arr =
[ -6.53  -3.53   1.00  -0.81  -4.12 -13.59  11.38  -3.59  11.85  -5.51
  -0.52  -1.21  -9.19]
arr[-13]	-6.53
arr[-2]	-1.21
arr[8]	11.85
arr[10]	-0.52
arr[4]	-4.12
arr[-7]	11.38
arr[-1]	-9.19

A =
[[ 75 -13  77  28  22  32  45 -20  -2]
 [ 17  62 -14  16 -50   2  52  25 -73]
 [ 40 -76  56  32  -3  -9   5 -47  44]
 [ 42  51 -11  28 -59 -11  63  26 -55]
 [-17  22 -21  39 -72 -23  39  -4 -74]]
A[0][-9]	75
A[2][-5]	-3
A[-4]	[17, 62, -14, 16, -50, 2, 52, 25, -73]
A[3]	[42, 51, -11, 28, -59, -11, 63, 26, -55]
A[3][-4]	-11
A[:, -5]	[22, -50, -3, -59, -72]
A[4][-2]	-4
A[0][7]	-20
A[3][-9]	42
A[0][5]	32
A[-2][7]	26
A[2][-9]	40
A[-3][5]	-9
A[0][-3]	45
A[:, -1]	[-2, -73, 44, -55, -74]
A[-4][-8]	62
A[1][-2]	25
A[2]	[40, -76, 56, 32, -3, -9, 5, -47, 44]
A[:, -8]	[-13, 62, -76, 51, 22]

data =
array([[ 501,  408,  159,  300,   20,  162,   73,  667,  233, -113, -139,
         170,  -39,  320],
       [-136,  -99,   60,  -52,  272,  169,  190, -535,   39,  295,  322,
         151,  386,  111],
       [ 506,  382,  143,  307,   18,  101,   66,  700,  218,  -47,  -89,
         185,    1,  310],
       [ 445,  211,   56,  222,  114,   79,   52,  240,    5,   95, -164,
         354,  110,  443],
       [-222,  -11,  119,  -92,  229,  244,  277, -230,  246,  172,  264,
         216,  594,  361],
       [ 461,  359,  201,  317,   64,   89,   71,  649,  224,  -85, -133,
         203,   30,  336],
       [  91,  142,  171,  230,  102,   73,   89,   88,  -63,  302,  420,
         -59, -275, -511],
       [-146, -119,  130,    5,  294,  226,  235, -475,   68,  376,  325,
         166,  387,   73],
       [-221,  -33,  137,  -66,  261,  228,  244, -266,  274,  183,  244,
         183,  499,  379],
       [ 276,  273,  151,  222,   66,  146,  135,  369,  237,   61,  114,
         157,  122,  229],
       [ 532,  363,  180,  246,   19,  145,   79,  697,  264, -102, -130,
         184,   -3,  341]])
data[0][0]	501
data[10][11]	184
data[:, 5]	[162, 169, 101, 79, 244, 89, 73, 226, 228, 146, 145]
data[6]	[91, 142, 171, 230, 102, 73, 89, 88, -63, 302, 420, -59, -275, -511]
data[8][10]	244
data[3][11]	354
data[8][5]	228
data[9]	[276, 273, 151, 222, 66, 146, 135, 369, 237, 61, 114, 157, 122, 229]
data[5][10]	-133
data[6][7]	88
data[6][0]	91
data[7][2]	130
data[3]	[445, 211, 56, 222, 114, 79, 52, 240, 5, 95, -164, 354, 110, 443]
data[1][3]	-52
data[0][5]	162
data[8][9]	183
data[8][6]	244
data[:, 4]	[20, 272, 18, 114, 229, 64, 102, 294, 261, 66, 19]
data[0][11]	170
data[10][4]	19
data[:, 9]	[-113, 295, -47, 95, 172, -85, 302, 376, 183, 61, -102]
data[10]	[532, 363, 180, 246, 19, 145, 79, 697, 264, -102, -130, 184, -3, 341]
data[6][9]	302
data[3][10]	-164
data[3][2]	56
data[1][6]	190
data[5][6]	71
data[6][2]	171
data[7][12]	387
data[4][12]	594
data[9][2]	151
data[5]	[461, 359, 201, 317, 64, 89, 71, 649, 224, -85, -133, 203, 30, 336]
data[8]	[-221, -33, 137, -66, 261, 228, 244, -266, 274, 183, 244, 183, 499, 379]
data[8][2]	137
data[5][13]	336
data[1][4]	272
